A small network was shown many inputs. Here are its activations along a few directions, one row for each input.
Each table varies a few parts of the input and shows all the possible inputs, shuffled.
A made-up example of a description, with smaller parts first: one of 8 places around a ring, together with either a single point or one of 9 places around a ring or (one of 3 separate values, together with one of 6 places along a line).
Shared parts are said once, and a part with two or three values counts as separate values.

Other details of the inputs vary at random and push rows far along two fixed directions, the same in every table; ignore that.

Table:
r1: [13  1 -3 -1  4  4  0 12 -4  1 -5]
r2: [14  6 -1  3  8 -1  1  1  8 -1  1]
r3: [ -4  -9   6  -2   1   1   0 -12   0  -1   6]
r4: [-9 -1  3 -6 -2  2 -6 -1 -7  5  4]
r5: [16  4 -3  4  8  4  2 -1  6  3  2]
r6: [12  7 -1  1  7  0  1  4 10 -1 -2]
r7: [  4  -2 -58  -4 -21 -20  21   4   4   0   1]
r8: [-11   1  10  -2  -8  -2   1  -2  -1  -2  -3]
r9: [ -4  -4   5  -6  -1  -1  -3 -12  -8  -2   3]
r10: [-10  -3   1  -1   0   1  -7  -3  -5   4  -5]
r11: [-8 -7  4 -6  1 -3 -2 -3 -7 -1 -7]
r12: [-10  -9   1  -4   2   4  -4   3  -9   2   0]
r13: [ -5  -4   1  -1   1   3  -7 -12  -6  -5   6]
r14: [ 14   3   0  -4   1   0   0   6  -1  -4 -10]
r15: [-14  -3   5   3   0  -1  -1   0  -1  -5  -2]
r16: [15  3  0  1  5  3  2  7  5  5  4]
r17: [ -5  -4   0   0   1   5  -6 -12  -7  -1   6]
r18: [17  2  1 -1  6  0  5 -1  5 -1  1]
r19: [-10  -1   3   0   4   0  -3  -6   4   7   2]
r20: [12  2 -6  1  9  5  0  7 -2 -3 -7]
r21: [-5 -4  3 -3 -1  3 -6 -6 -9  3  8]
r22: [12 -3 -1 -2  9  1  6  7  6 -3 -8]
r23: [10  2  0  4  1  5  4 16  0 -3 -2]
r24: [-7  0  3 -2  2 -2 -7 -9 -4 -1  3]
r25: [10  6  0  7  2  2  4 10  2 -2 -7]
r26: [-11  -5   2   2   3   0  -3  -3   3   8  -4]
r27: [-8 -2  5 -7 -3 -2 -4 -5 -5  0 -5]
r28: [17 -1 -2  2  4  8  1  4  3  1  7]
r29: [12  6 -3  0  3  1 -4  7  1 -4 -9]
r30: [15  5  1  5 -3  8  2  6  0 -4  8]
r31: [-10 -10   3   0   3   1  -1   3  -1   8   0]
r32: [-10   2   2  -3   1   1  -6  -6  -4   3   1]
r33: [-8 -1  6  4 -3  2 -3 -9 -2 -7  8]
r34: [-12  -2   7   2  -8   1  -2   5  -4   4   0]
r35: [-12  -9   2   1   7  -1  -2  -3   3   0  -3]
r36: [16  2 -4  5  8  7  1 -2  6  0  4]
r37: [11  6 -1  2  5  1  0  6  9  0 -5]
r38: [11  3  2  1  1  1  7 10  2 -8 -7]
r39: [11  6 -2  3  6  3  1  6  8  5 -5]
r40: [-9 -9  3 -6  2 -1 -1 -3 -7 -4 -5]
r41: [15  7  2  4 -2  5  3  7  0 -1  6]
r42: [-6 -2  6 -6 -1 -3 -3 -9 -6 -1  2]
r43: [-8 -1  6 -8 -1 -3 -3 -7 -5 -1 -1]
r44: [11 10  3  2 -3  4  3 12  2  0  2]
r45: [11  0 -3  4 10  2  3  7  6  4 -7]
r46: [-9  1  8  2 -6  0 -1 -1 -4  3  8]
r47: [-12  -5   6   2  -4   1   0   5  -5   3   0]
r48: [-12   4   6   2  -3   0  -2  -3   0   2   2]
r49: [10  9  2  2 -5  4  2 14  2  1 -2]
r50: [12  9 -3 -1  3  2 -3  6  1 -4 -7]
r51: [-9 -5  2 -3 -3  2 -7  2 -8  5 -2]
r52: [-8  1 10 -1 -5 -4  1 -6 -2 -3  3]
r53: [-12  -9   1   2   8   2  -1  -2   2   5  -2]
r54: [14  6 -2  4  8  1  2  2  7  4  1]
r55: [  8  -3 -56  -1 -21 -19  21  -5  13  -4  13]
r56: [ 16   5   3   2  -2   3   5   1   1 -10   3]
r57: [ -6  -2   1  -1   2   2  -6 -11  -7   2   5]
r58: [15  7 -1  7  1  7  2  1  2 -5  4]
r59: [-7 -5  7 -3  2 -4  0 -9  2  3  3]
r60: [10  8  0  7 -1  2  2 10  4 -1 -7]
r61: [-10  -2   3  -5  -4   3  -7   1  -7   5   0]
r62: [11  4  4  2  0 -1  7 10  2 -6 -8]
r63: [-11  -5   4   1   2  -3  -4  -3   4   4  -4]
r64: [ 9  5 -2  6  4  4  4 10  3 -4 -6]
r65: [13 -2  1 -1  7 -2  6  7  5 -1 -9]
r66: [-13   3   6   3  -5   1  -2  -2  -1   3  -1]
r67: [-11  -6   0  -2   5   0  -5  -3  -5  -4  -4]
r68: [12  1 -1  2  3  3  1 13  5  6 -4]
r69: [10 11  2  4 -2  1  1  8  5 -5 -5]
r70: [-11  -8   3   2   6  -3  -2  -3   2   2  -4]
r71: [ -3  -6   4  -5  -1   2  -3 -12  -8  -5   5]
r72: [-4 -6  2 -3 -2  6 -6 -7 -9  0 10]
r73: [13  5  0 -1  4  3  2 10  6  5  2]
r74: [-10   0   1  -2  -1   2  -7  -4  -5   4  -3]
r75: [-10   3   7   3  -3  -3  -2  -6   0  -3   5]
r76: [-15  -6 -43  -6 -33 -25  22 -11   3  -3  14]
r77: [15  8 -4  0  6  2 -2  1 -1  0  0]
r78: [16  2 -1  1  5  5  2  5  4  4  6]
r79: [-10   3   6   4  -2  -1  -1  -6  -1   2   5]
r80: [-9 -5  7 -4  0 -3  0 -4  3  4 -3]
r81: [14  9  1  5  1  1  2  2  3 -7  2]
r82: [-11  -5   4  -2  -1   2  -3   1   1   9   2]
r83: [-11  -2   9   0  -7  -3   0  -1  -2  -2  -5]
r84: [-11 -11   2  -1   4   3  -1   3  -1   6   1]
r85: [-10   2  10  -3  -6  -3   1  -4  -1  -2   0]
r86: [-14  -7 -51  -7 -26 -23  14 -14   0  -2  14]
r87: [-12   4   7   2  -4  -2  -3  -4   1  -3   2]
r88: [-13   0   7   4  -5  -2  -3  -1   0  -2  -4]
r89: [-9 -8  6 -3  0 -4 -1 -3  2  4 -5]
r90: [14  9  0  6  1  4  3  2  2 -2  3]
r91: [10  6  1  6  2  0  3 10  3 -6 -7]
r92: [14  5  2 -3  5 -1  5  4  8  0 -3]
r93: [-10   2   3  -4   1  -2  -7  -6  -3  -1   0]
r94: [-10  -5   1  -1   3  -2  -5  -3  -6  -2  -5]
r95: [-7 -2  3 -4 -1  1 -6 -4 -8  4  7]
r96: [ -7  -4   4   1   4  -1  -3 -11   2   2   6]
Each input here is: one of 3 separate values, together with one of 4 places along a line, together with one of 8 places along a line.
- The inputs of r83 and r60 match in every part but the place on the line of 4. If r76 is changed in the same way as r83 into r60, which row does it become? => r90
- The inputs of r82 and r39 match in every part but the place on the line of 4. If r95 is changed in the same way as r82 into r39, which row does it become? => r77
- Change only the place on the line of 4 in r78. List by row number the other rows that result. => r5, r18, r96
- Change only the choice among 3 separate values in r48. List by row number the other rows that result. => r19, r32
- Change only the choice among 3 separate values in r17. List by row number the other rows that result. => r36, r58
- Change only the place on the line of 8 in r30. List by row number the other rows that result. => r23, r34, r41, r44, r46, r47, r49
- Change only the place on the line of 8 in r3. List by row number the other rows that result. => r18, r22, r59, r65, r80, r89, r92

Table:
r97: [-31  -7  37  -3   8   9 -19   2 -18  -1 -21]
r98: [ 6 15  2  4 -7  3  0 11  0 -8  2]
r99: [ 32   6 -31  -4   6  -5   7  -1  12  -5  -1]
r100: [-10  -7   2  -9  -1  -5   0  10  -5   3 -15]
r101: [20 13  5  0  0  4  3 16  6 -3  3]
r102: [ 19   2 -19  -1  10  -3   5  21  10   5 -19]
r103: [-51 -27  -8  -6 -11  -9  -3 -29 -14   8  19]
r104: [ 25   9 -19  10  -4  -5  22  12  20  -3   0]
r105: [-28  -3  40   9  16   7 -13 -14   5  11  -1]
r106: [-20  -4  37  -4   9  10 -22 -22 -18 -10  -4]
r107: [-46 -23 -45 -19 -37 -32  12 -33  -7  -1  18]
r108: [ 25  14 -12   5 -11   4   5  11  -2  -5  -2]
r109: [ 20  18 -34   8 -23 -19  22  14  13 -11   0]
r110: [ 25   8 -23   6  -3  -1  15  18  15  -4   7]
r111: [27  9 13  8 18 16 -8  8  6  9 -4]
r112: [-35 -20  26   3   1   9 -12 -18 -10  12   9]
r113: [-7  4 11  2 -7 -6  7 -2  6  1  1]
r114: [-57 -18 -48  -5 -32 -28  10 -20   7  14  24]
r115: [ -4   4   0  -2  -5   2  -5  -6 -15  -7   4]
r116: [ 30   8 -32  -1   6  -2   8   6   7   2   4]
r117: [  5  -8  38   3  28  17 -13  16  -4   2 -21]
r118: [ 28   9 -10  -1  -8   1   8  11   3   1   2]
r119: [ -3  -1  43  -5  19  16 -20  -8 -16   1   1]
r120: [ 28  -1  26   2  28  15 -10  -2  -1  -9  -5]
- What do these inputs look like to the network? => one of 4 places along a line, together with either a single point or one of 5 places along a line
- The inputs of r104 and r113 match in every part but the place on the line of 4. If r103 is changed in the same way as r104 into r113, which row does it become? => r119
- Which other rows agree with r99 in the place on the line of 4? List them by row number. => r102, r105, r111, r114, r116
